Each row below holds a small network's activations on one record, seen along a few directions.
Each row is followed by the record's values for the fields MAPE, GINU, DEG, GUPI, TIBO.
Not every record has every field; a missing one is left out.
Other fields move the rows too, some of them a lot.
In the rows, zero is written as 500.
Strong random noise was added to every row along 2 fixed directions; ignore it. To show where, here is one row again and again, with new noise each time:
[530 451 476 460 491 452 366 461 435 527 511 436 459 513 534 436 593 475]
[483 468 511 417 448 525 549 508 493 358 397 545 393 475 460 564 568 487]
[555 504 397 551 484 384 288 437 437 541 474 388 524 588 609 457 496 488]
[466 532 467 465 406 523 629 526 544 231 266 592 398 514 469 688 457 509]

[466 488 635 423 380 577 723 601 652 193 456 641 271 272 196 599 610 421]	MAPE=vefot, GINU=fop, DEG=lod, GUPI=muz, TIBO=moziv
[507 686 472 811 436 338 271 461 529 246 336 543 581 469 492 633 290 449]	MAPE=vefot, GINU=famed, DEG=lod, GUPI=muz
[469 574 340 714 484 411 381 498 496 619 552 489 586 585 601 375 498 454]	MAPE=vefot, GINU=fop, DEG=dopip, GUPI=nafin
[367 646 468 525 461 561 535 546 588 476 594 725 453 419 544 350 706 520]	MAPE=vefot, GINU=fop, DEG=dopip, GUPI=nafin
[552 371 524 439 577 483 389 513 483 619 463 370 524 482 388 333 450 435]	MAPE=vefot, GINU=fop, DEG=dopip, GUPI=nafin, TIBO=moziv
[452 511 416 430 489 684 818 511 518 501 444 513 599 563 617 632 611 511]	MAPE=vefot, GINU=famed, GUPI=nafin
[551 493 478 608 430 401 467 515 523 339 432 373 449 503 440 526 344 447]	MAPE=vefot, GINU=fop, DEG=lod, GUPI=nafin, TIBO=moziv
[512 578 304 529 551 485 697 527 528 405 300 489 652 678 737 786 337 645]	MAPE=valeb, GINU=famed, DEG=lod, GUPI=nafin
[542 327 777 327 466 527 449 508 445 322 533 606 349 292 208 404 567 377]	MAPE=valeb, GINU=fop, DEG=lod, GUPI=muz, TIBO=zar
[591 380 599 574 547 337 284 410 450 600 436 309 424 478 410 394 391 478]	MAPE=valeb, GINU=fop, DEG=lod, GUPI=nafin
[537 470 658 582 451 470 415 472 437 346 518 618 397 274 312 467 583 373]	MAPE=vefot, GINU=famed, DEG=lod, GUPI=muz
[414 681 411 516 463 576 538 631 618 313 546 712 429 382 356 446 702 604]	MAPE=vefot, GINU=fop, DEG=lod, GUPI=nafin, TIBO=moziv
[438 320 544 313 607 652 515 552 517 664 777 519 517 374 435 343 786 495]	MAPE=vefot, GINU=fop, GUPI=nafin, TIBO=moziv
[418 794 337 714 392 443 576 513 586 297 378 623 554 564 559 540 470 536]	MAPE=vefot, GINU=famed, DEG=dopip, GUPI=nafin
[350 570 568 363 415 576 793 591 595 273 262 777 440 484 485 607 431 568]	MAPE=valeb, GINU=fop, DEG=dopip, GUPI=nafin
[569 565 409 670 454 383 280 439 512 534 534 442 416 507 566 377 529 472]	MAPE=vefot, GINU=fop, DEG=lod, GUPI=nafin
[481 428 546 441 479 585 663 485 490 543 694 612 445 404 412 503 622 531]	MAPE=valeb, GINU=famed, DEG=lod, GUPI=nafin, TIBO=fave
[505 575 315 554 517 534 316 504 510 697 609 513 604 555 674 337 674 552]	MAPE=vefot, GINU=fop, GUPI=nafin
[571 474 511 481 490 477 453 553 480 607 742 459 501 480 482 302 748 540]	MAPE=valeb, GINU=fop, DEG=lod, GUPI=nafin, TIBO=moziv
[561 482 472 603 548 366 375 463 432 657 616 379 533 541 615 427 547 552]	MAPE=valeb, GINU=famed, DEG=lod, GUPI=nafin
[542 427 616 619 496 412 281 452 527 406 434 458 514 518 439 520 424 449]	MAPE=valeb, GINU=fop, DEG=lod, GUPI=muz
[605 408 447 379 556 555 599 433 375 583 509 439 594 634 659 548 364 548]	MAPE=valeb, GINU=famed, DEG=lod, GUPI=nafin, TIBO=zar
[464 315 531 322 494 534 544 604 410 682 481 345 562 514 510 490 371 484]	MAPE=vefot, GINU=fop, DEG=dopip, TIBO=fave
[545 482 426 467 514 512 509 492 497 406 401 465 549 466 529 507 337 523]	MAPE=vefot, GINU=fop, DEG=lod, GUPI=nafin, TIBO=moziv
[438 611 485 455 538 457 451 436 545 581 728 606 521 503 509 330 714 500]	MAPE=valeb, GINU=famed, DEG=dopip, GUPI=nafin, TIBO=zar
[512 644 336 608 525 429 596 565 456 515 367 442 727 790 723 642 194 481]	MAPE=vefot, GINU=famed, DEG=dopip, GUPI=nafin, TIBO=fave
[578 598 399 715 513 356 276 418 568 689 558 347 632 673 602 445 311 559]	MAPE=valeb, GINU=fop, DEG=lod, GUPI=nafin, TIBO=fave
[519 584 500 409 460 693 612 611 535 623 733 614 430 417 518 419 803 517]	MAPE=vefot, GINU=famed, GUPI=nafin, TIBO=fave
[490 463 471 532 526 502 369 476 511 467 535 555 436 507 499 375 558 500]	MAPE=vefot, GINU=fop, DEG=lod, GUPI=nafin
[529 475 462 619 456 503 538 481 550 212 255 560 401 561 450 654 261 459]	MAPE=vefot, GINU=fop, DEG=lod, GUPI=nafin
[589 435 668 454 478 393 273 463 608 473 571 566 421 369 313 359 630 410]	MAPE=valeb, GINU=fop, GUPI=muz, TIBO=zar
[459 379 582 443 508 588 423 424 433 650 697 375 485 466 550 361 670 470]	MAPE=vefot, GINU=famed, DEG=lod, GUPI=nafin
[474 409 539 405 531 569 540 569 412 405 407 476 538 499 448 654 349 488]	MAPE=vefot, GINU=fop, DEG=lod, GUPI=muz, TIBO=zar
[635 512 499 640 428 351 201 429 472 502 493 504 481 365 558 384 435 433]	MAPE=vefot, GINU=famed, DEG=lod, GUPI=muz
[441 385 530 522 495 447 384 455 438 530 434 388 584 625 563 439 346 389]	MAPE=vefot, GINU=fop, DEG=dopip, GUPI=nafin
[453 584 434 338 538 489 504 529 434 659 613 497 610 571 632 463 570 458]	MAPE=vefot, GINU=famed, DEG=dopip, GUPI=muz, TIBO=zar
[483 469 380 561 491 460 436 458 452 587 444 323 589 583 647 624 386 528]	MAPE=vefot, GINU=famed, DEG=lod
[472 441 543 595 496 439 558 462 550 350 409 536 477 532 466 592 389 521]	MAPE=valeb, GINU=fop, DEG=lod, GUPI=nafin
[440 301 563 472 507 516 522 577 425 591 550 488 478 428 506 402 446 408]	MAPE=vefot, GINU=fop, DEG=dopip, GUPI=nafin
[624 180 739 413 566 410 316 477 309 751 511 188 490 464 445 308 455 462]	MAPE=valeb, GINU=fop, DEG=lod
[459 371 564 544 452 512 444 473 432 402 460 441 381 434 352 445 498 451]	MAPE=vefot, GINU=fop, DEG=lod, GUPI=nafin
[377 671 463 552 500 559 690 524 629 224 439 651 404 430 472 676 497 537]	MAPE=vefot, GINU=famed, DEG=lod, GUPI=nafin
[452 422 545 452 475 535 671 453 523 289 329 556 454 554 454 671 422 543]	MAPE=valeb, GINU=famed, DEG=lod, GUPI=nafin
[473 634 460 444 578 557 567 505 455 613 664 492 635 647 612 516 604 599]	MAPE=valeb, GINU=famed, DEG=lod, GUPI=nafin, TIBO=fave
[429 373 644 430 568 486 230 493 400 619 556 359 463 421 423 340 591 492]	MAPE=vefot, GINU=fop, DEG=lod
[505 558 414 425 401 526 574 467 532 466 383 575 430 597 475 618 489 545]	MAPE=valeb, GINU=fop, TIBO=zar
[402 450 458 393 632 546 561 511 374 688 585 506 598 485 564 436 591 462]	MAPE=vefot, GINU=famed, DEG=dopip, GUPI=nafin

Which values does each new row have?
[525 422 584 402 544 564 516 555 464 468 551 572 416 523 442 478 466 551]	MAPE=valeb, GINU=fop, DEG=lod, GUPI=nafin, TIBO=zar
[547 266 733 370 533 566 483 566 397 534 584 576 378 438 362 514 550 454]	MAPE=valeb, GINU=fop, DEG=lod, GUPI=muz, TIBO=zar
[541 448 489 625 572 420 270 434 458 486 536 398 506 600 543 436 383 456]	MAPE=vefot, GINU=fop, DEG=lod, GUPI=nafin
[382 540 606 432 477 627 822 661 581 347 474 688 459 492 409 603 506 440]	MAPE=vefot, GINU=fop, DEG=dopip, GUPI=nafin, TIBO=fave
[508 448 599 555 394 353 307 481 508 433 483 538 290 401 347 399 552 498]	MAPE=valeb, GINU=fop, DEG=lod
[464 642 360 556 484 511 633 484 604 191 298 558 536 600 553 762 233 539]	MAPE=vefot, GINU=famed, DEG=lod, GUPI=nafin, TIBO=zar
[539 469 520 573 520 397 511 555 593 371 228 503 417 566 417 672 269 562]	MAPE=valeb, GINU=fop, DEG=lod, GUPI=nafin
[432 559 597 526 409 546 506 463 511 377 444 633 432 402 431 419 457 591]	MAPE=valeb, GINU=fop, DEG=lod, GUPI=nafin
[492 514 426 521 453 449 413 439 461 596 521 520 518 484 529 445 541 402]	MAPE=vefot, GINU=famed, DEG=dopip, GUPI=muz
[462 666 382 730 485 378 311 497 510 349 358 524 556 494 504 628 345 522]	MAPE=vefot, GINU=famed, DEG=lod, GUPI=muz
[529 378 651 531 493 403 342 520 488 292 381 476 475 458 410 498 383 452]	MAPE=valeb, GINU=fop, DEG=lod, GUPI=muz
[502 568 424 429 567 503 528 476 528 509 557 609 406 510 529 562 476 492]	MAPE=vefot, GINU=famed, DEG=lod, GUPI=nafin, TIBO=zar
[484 572 344 535 543 415 492 491 420 610 462 449 614 660 561 483 360 436]	MAPE=vefot, GINU=fop, DEG=dopip, GUPI=nafin, TIBO=zar
[428 508 562 432 434 670 809 462 530 388 470 685 413 419 437 606 615 574]	MAPE=valeb, GINU=famed, DEG=lod, GUPI=nafin
[477 599 408 439 504 578 592 434 594 553 475 530 639 622 599 579 546 584]	MAPE=valeb, GINU=famed, GUPI=nafin, TIBO=zar
[501 169 753 152 586 714 628 622 439 451 569 454 344 252 214 336 705 447]	MAPE=vefot, GINU=fop, DEG=lod, GUPI=nafin, TIBO=moziv
[442 576 505 527 499 543 547 487 610 376 518 577 385 421 479 543 531 475]	MAPE=vefot, GINU=famed, DEG=lod, GUPI=nafin
[562 315 736 430 582 510 388 417 375 618 594 354 571 452 461 382 581 434]	MAPE=valeb, GINU=famed, DEG=lod, GUPI=muz
[555 530 429 431 524 482 420 486 430 572 568 426 508 651 575 407 550 513]	MAPE=vefot, GINU=fop, DEG=lod, GUPI=nafin, TIBO=zar
[504 602 409 616 584 479 335 490 573 699 693 554 528 490 503 281 805 466]	MAPE=vefot, GINU=fop, GUPI=nafin
[515 456 571 683 427 395 268 478 424 458 509 447 419 400 348 378 508 409]	MAPE=vefot, GINU=fop, DEG=lod, GUPI=muz
[530 392 466 444 509 553 485 434 473 594 509 465 501 567 568 453 588 459]	MAPE=vefot, GINU=fop, GUPI=nafin
[512 726 332 695 431 406 232 378 604 561 617 577 653 502 642 427 636 484]	MAPE=vefot, GINU=famed, GUPI=muz
